These are the activations of a small neural network, seen along a few directions. Each row is one input.
Each table varies a few parts of the input and shows all the possible inputs, shuffled.
A made-up example of a description, with smaller parts first: one of 6 places along a line, together with either a single point or one of 11 places along a line or (one of 3 separate values, together with one of 8 places around a ring).
Shared parts are said once, and a part with two or three values counts as separate values.

Other details of the inputs shift rows strongly along two fixed directions, in all tables alike. That doesn't count.

Rows:
row 1: [-12   3  -1 -22 -10  -8 -26   4  -4   6   7  18   1  -4]
row 2: [  2  25  11   9  24  22  32  -7  -3  30  38 -42   2  -5]
row 3: [ -1   6 -11   5  15  -1  13  -9  -1   7   6 -11  14  -2]
row 4: [  0  -7  -3  26  -1  -4  21   0   3 -35 -40   3  -3   1]
row 5: [ -1   9  19   7   2   8  -6  -9  -1   4  22   8 -12  -2]
row 6: [  0  -7 -11  29  12   8  39  -2   3 -30 -44  -3   0   3]
row 7: [ -9 -13   4  -6 -19  -7 -24  18  -4 -21 -24  22 -13   2]
row 8: [ -8 -14  10   7 -19 -11 -15  17   4 -42 -45  26 -13   0]
row 9: [  6   4  -1 -15 -25  -2 -37   4   4  21  22  11   2   7]
row 10: [  1   0  -8 -26  -1   2 -10  -3  -9  23  16  -9   0   1]
row 11: [  0 -12   7 -21 -22  -8 -40  19  -5   6  -1  17 -11   7]
row 12: [ -2  19  23   9  17  11  19   3   2   6  21 -25  -5  -5]
row 13: [  7  -1   2 -17 -27  -4 -37   5   5  19  24   8   2   7]
row 14: [ -5  -9   7   2   5 -18  -5   6   4 -24 -13   7   5  -4]
row 15: [ 20  -5  -7  -1   7  12  21  -7  -3  37  10 -34   8  13]
row 16: [  4  -5  -4 -12  13  -1  12  -5  -7  12   3 -20   2   4]
row 17: [-10  24  24  -6  -6   8 -22  14   1   4  24   7 -10 -10]
row 18: [  8   3 -18  -6   5  18   8  -4  -9  33  10 -13   4  11]
row 19: [  8   8  -7 -17 -20  -2 -33   4   2  22  30  18   5  -2]
row 20: [  3  10   6  29  28  18  43 -23   0   0  11 -12  -4   1]
row 21: [ -7   0 -12   0  13   3  17  -5  -3 -19 -24   2  -2  -5]
row 22: [-11  -2  -4 -12  -8  -3 -21   9   1 -16 -24  27 -13  -1]
row 23: [  2  -6  -5  21  13  -4  28 -12   3 -15 -11 -15  13  -9]
row 24: [  2  11 -12 -15   1   4 -13  -5  -2  23  26   2  13   0]
row 25: [ -6  -8   0  17  -7  -4   5   9   3 -36 -45  14  -7   1]
row 26: [ -7  -2  -5 -11   5  -4   4  -3  -4   3   4  -3   6  -2]
row 27: [  3   2 -12   4  19   1  22 -13  -3  15  14 -26  16   0]
row 28: [  5   6 -19 -11  18  12  19 -16 -11  31  14 -29   7   2]
row 29: [-18  19  23  14   5   7   2  17   7 -36  -8  17 -12 -15]
row 30: [  0 -12  12   0 -17 -21 -24  15   8 -26  -8  21  -3  -6]
row 31: [  2  -3 -14  -1  18   9  26 -11  -6  21  -2 -30   2   6]
row 32: [-19  -9   3  -1  -6 -13 -15  12   2 -40 -45  28 -17  -5]
row 33: [  9  -7   9 -11 -22 -11 -31   9   8   6  12   9  -1   7]
row 34: [ 10   2 -18  25  13   9  43 -11   1  -4 -19 -16   5   8]
row 35: [  1   2   2 -12 -25 -12 -39  10   3   4  16  24   0  -6]
row 36: [ -3  -3   6 -34 -13 -11 -32   7  -3  21  22  10   1   1]
row 37: [  4  -7  -5  -9  11   2  13  -3  -3  18  -2 -20  -1   7]
row 38: [  9   4 -14  14  20   8  32 -22   0  25  13 -30  23  -6]
row 39: [  0 -12  -1  27  -1  -7  27   1   4 -37 -41   0  -4   3]
row 40: [  6   5 -12   4   7   6   9 -12   1  14  12  -5  16  -7]
row 41: [ -1  -2  -5 -17 -18   3 -31  11  -9  13   4  12  -7   6]
row 42: [  8   7  -6 -17 -24   3 -34   3   5  23  25  16   4   8]
row 43: [  9   3  18  15  21  14  27 -18   0  16  27 -21  -5   4]
row 44: [  2 -14   9  18  -8 -14   7   9   7 -37 -38   8  -7   5]
row 45: [ -7 -16  12  17   2 -20   3   6  10 -44 -32  14   3 -12]
row 46: [ -4   0  18  36  22   6  40 -15   2 -30  -8  -7 -12  -4]
row 47: [ -5   8  -7 -33 -11   2 -29   3  -4  22  24  19   4  -1]
row 48: [ 7 -2 -3 -1 -8 -8 -7  1  3  8 16 -1  6 -3]
Each input here is: one of 4 places along a line, together with either one of 2 separate values or one of 10 places around a ring.
Q: Changing only the place on the line of 4 turns row 15 into row 8. The same change can be made to row 33. Which row results?
A: row 13
Q: A walk changes only the place on the line of 4. It starts at row 21 and steps to row 28. List the rest of the walk in order.
A: row 10, row 16
Q: Change only the choice among 2 separate values in row 17. List by row number the other rows that result.
A: row 5
Q: Which other rows agree with row 24 in the place on the line of 4? List them by row number.
A: row 6, row 18, row 19, row 20, row 21, row 22, row 29, row 34, row 40, row 42, row 47

Rows:
row 49: [  1 -13  22  26   1 -13  11  -1  13 -42 -17   7  -4  -4]
row 50: [-19  11  10   8  14   7   2   4  -6 -27 -19  13 -21 -10]
row 51: [  8  -2  -6 -14 -36  -5 -43  10   4  12   6  21   1   6]
row 52: [-18  18   7  -7  -8   0 -24  13   2 -19  -3  26  -4 -15]
row 53: [ -3  -3  16  21  15   1  31   1  -1 -18 -11 -20 -12   3]
row 54: [  6  -5  16  25  23   9  41  -9   1  -2  -2 -28  -5   5]
row 55: [ -9  13  15 -18  -8   2 -32  -1  -4   4  25  25 -12  -9]
row 56: [  3  16  -3  -7   6   6  -4 -14  -2  25  43  -4  13  -8]
row 57: [ 15  -2 -13  -6 -22   1 -21  -2   2  30  22  10  12   7]
row 58: [-13   7   1  16   7  -8   3   3   5 -33 -10  23   4 -18]
row 59: [ -7  11   3  17  35  21  42 -15  -6  -5  -1 -15  -5  -4]
row 60: [ 14  -1  12  17  17   8  33 -19   2  23  26 -34   3   3]
row 61: [ -3   5  20   0 -21 -13 -23  19  10 -16  -3  12  -2  -3]
row 62: [ 11  -4 -22 -12  18  -1  19 -20  -4  33  19 -25  18  10]
row 63: [ -8 -10 -14   1  24   0  28  -5 -10 -12 -33 -17  -5   3]
row 64: [ 11  -8  -7  22  13  18  38 -13  -5   6 -16 -18  -3  14]
row 65: [  7  -8 -17  -8  22   3  30 -22  -6  25   7 -30   9   4]
row 66: [ -4   0  21  11  -5  -7   2  18   8 -30 -18   3 -11  -5]
row 67: [ -1   1 -13 -41  -9   0 -23  10  -7  32  12  -4   3   3]
row 68: [ 18  -4 -12  15   9  16  33 -24  -3  29  10 -23   5  13]
row 69: [ 16   2   9  -1  -5  -4  -5  -9   5  30  43 -17  13   2]
row 70: [-24  10   7  15  19   7  19   7  -2 -42 -30   9 -14 -11]
row 71: [  6  -7 -17 -25  -6 -12 -23  -1  -3  28  17   1  19   0]
row 72: [-10  -5  -8 -21 -15 -16 -26  16   1 -13 -22  16   6  -3]
row 73: [  2   1  -4   1 -27  -3 -26  15   7 -11 -21  21  -3   4]
row 74: [  8  -9  -2   6 -26 -11 -22   2   6 -13  -5  24   4   3]
row 75: [ 12  -2  11   3  -9 -10 -16   4   7  12  22  -3   7  -4]
row 76: [ -4  -6  -9 -35 -24 -15 -48  13  -5  12   7  18   8  -6]
row 77: [  0  -2 -19 -34   7   8  -6   1 -12  39  13 -19   3  10]
row 78: [  1  -2  -3  11 -15  -1   0  15   0 -24 -35  14  -8   6]
row 79: [ -3 -17 -11   6   8 -21   7  -5   4 -29 -29   5  11  -7]
row 80: [ -6 -10  -6  19  -2   4  16   9   2 -34 -46   7 -13   8]
row 81: [-21  12   6  12  15   4  20  11   4 -43 -30   8 -12 -15]
row 82: [  4  17  -6   3  24  13  21 -21  -1  25  36 -15  10  -1]
row 83: [  2  -3   3 -20 -30   5 -41  12  -6  15   3  21 -18  14]
row 84: [ -7  -9   1 -34 -11  -6 -33   5 -10  13   2  17  -7   5]
row 85: [-18   6   1  20  11  -5  17   0   6 -44 -26   9  -1 -17]
row 86: [ 22  -1 -14   6   0  11  13 -20   0  34  22 -13  13  16]
row 87: [  3   2  19  -9 -28  -9 -41  16   3   6  23  12   2  -7]
row 88: [  8   5   6   9  17  15  31  -3  -2  23  18 -39  -1   7]
Q: Describe the family of inputs behind these rows.
A: one of 4 separate values, together with one of 10 places around a ring
Q: Changing only the choice among 4 separate values turns row 58 into row 57. The same change can be made to row 55. Which row results?
A: row 68
Q: Changing only the choice among 4 separate values turns row 80 into row 70. The same change can be made to row 78. Which row results?
A: row 81
Q: Change only the choice among 4 separate values in row 50. List by row number the other rows that result.
A: row 53, row 63, row 83
Q: Change only the choice among 4 separate values in row 74. List by row number the other rows that result.
A: row 56, row 69, row 79
